Here are a small network's activations along a few directions, averaged over the inputs that share one value of a field.
Related values have similar rows: they may be neighbours, one step apart, or belong to one group.
Strong random noise was added to every row along 4 fixed directions; ignore it. To show where, here is one row again and again, with new noise each time:
[  62  525 -251   68 -303   37  288 -345  234 -305 -142 -184 -376    3]
[-124  276 -579  360  243  -68   86 -390  149 -320 -299   91   85 -126]
[  79  -87  -87  197  361   77 -171 -159 -141   73  -13  -30  245 -120]
[  26  186 -309  -59  117  -10  -56 -175   40 -297 -250  -61  371 -153]
[   4   11   45  329   79  238   77  -72   22 -135   85  -22  -35  -96]
[ 216  415  105 -143 -431  151  219 -180  122 -150   37 -329 -379   31]


Values of Pas:
p11: [ -18 -223  -47  -49    9   30 -132  106  100  -54  -47  -96  501 -119]
p14: [-245  486 -229  138 -338 -390  464 -111  228 -207 -265  131 -687  184]
p8: [-183 -517  447   91  105  565  -25  401  -73 -236  184  331  465 -235]
p1: [ 184  275  159 -243 -423 -148   48  -48  255   35  259 -387 -284  301]
p9: [-143   -9  190  -67 -358  -28  129  131  330  -21  155   20 -223  247]
p10: [ 238 -129  317 -273   64 -144 -194   27 -588  592   75  -29 -239  122]
p15: [  70  246  -13 -393 -783  -45  191  147  363 -340 -325   80 -163  -12]
p13: [ 207  354  -56 -501 -305   93   59  -84  137 -311 -236 -350  121  -54]
p7: [-205 -217 -307  470  344 -301 -232  -64  -47  576  -59  365 -181  173]
p5: [ 481  402  -61 -693  -81 -289  -72 -243 -309  385  125 -604 -425  114]
p2: [ -79   43   30   63  159 -221   -5   10  -51   -4  219 -138  -93  123]
p4: [ 162  350 -183 -847 -125 -512  -84 -133  -38  170 -135 -231   26  267]
p12: [-170  130 -506  585   21  -89  154 -302    6   12 -330  388 -543  -58]
p6: [ -91 -110 -168   38   24  -37 -120 -110  136  309  -28  139   83   -9]
p3: [ -52  175  -56   11  -19  -61  388 -186   28   16   12   63 -623   90]
A value of Pas combines one of 5 hidden first parts with one of 3 second parts; all combinations occur once.
p10 and p5 share the first part; p10 and p14 share the second. Which value has the first part of p14 and the second part of p5?
Answer: p2
p13 and p12 share the first part; p13 and p1 share the second. Which value has the first part of p1 and the second part of p12?
Answer: p7

Values of Kub:
g12: [-209 -318   71  296   83   14  -62  336   30  -64   -1  384  353  -86]
g10: [ 520  196  393 -826 -196 -199  -93   22 -225  406  361 -619 -173  205]
g4: [ -48 -296   -2  528  374  367   -3 -110  -14  -19  175  135  -26 -101]
g13: [ 187 -173  136 -130   28  -94 -259  -63 -356  440   38   68 -144   21]
g3: [ 145  129  -80 -340  133 -155 -133 -246 -142   88  -18 -360  145  123]
g11: [ -82  130  130 -254 -291  -94  195  138  117  -44   40  -10 -143  171]
g7: [-217 -210   42  124  -35  -59   29  270  171 -117  119   34  212   19]
g5: [ 181 -223   76  213  151  -14 -271 -147 -219  506  -54   20 -138  -55]
g8: [ -14  223  159  -36 -650  119  326  109  210  -96  -28   30 -538  148]
g1: [-151  -35  -25   55  170  -82   51  177   83  -86  108  -42   61   96]
g2: [ -93   40 -471  211  311   -3   -8 -207  -17 -137 -397  286  218 -228]
g6: [ 235    3  237  -69  181   98 -208  -88 -176  241  210 -239   24   43]
g9: [  53  123  115 -237 -171  200   -5   -5   19 -240  -97  -65  153 -241]
Kub is arranged as a ring.
Going along Kub from g2 by way of its neighbour g9, in what order are g13, g7, g5, g6 met?
Answer: g6, g7, g13, g5
Which values are neighbours of g10? Give them in the order they are listed.
Answer: g3, g1
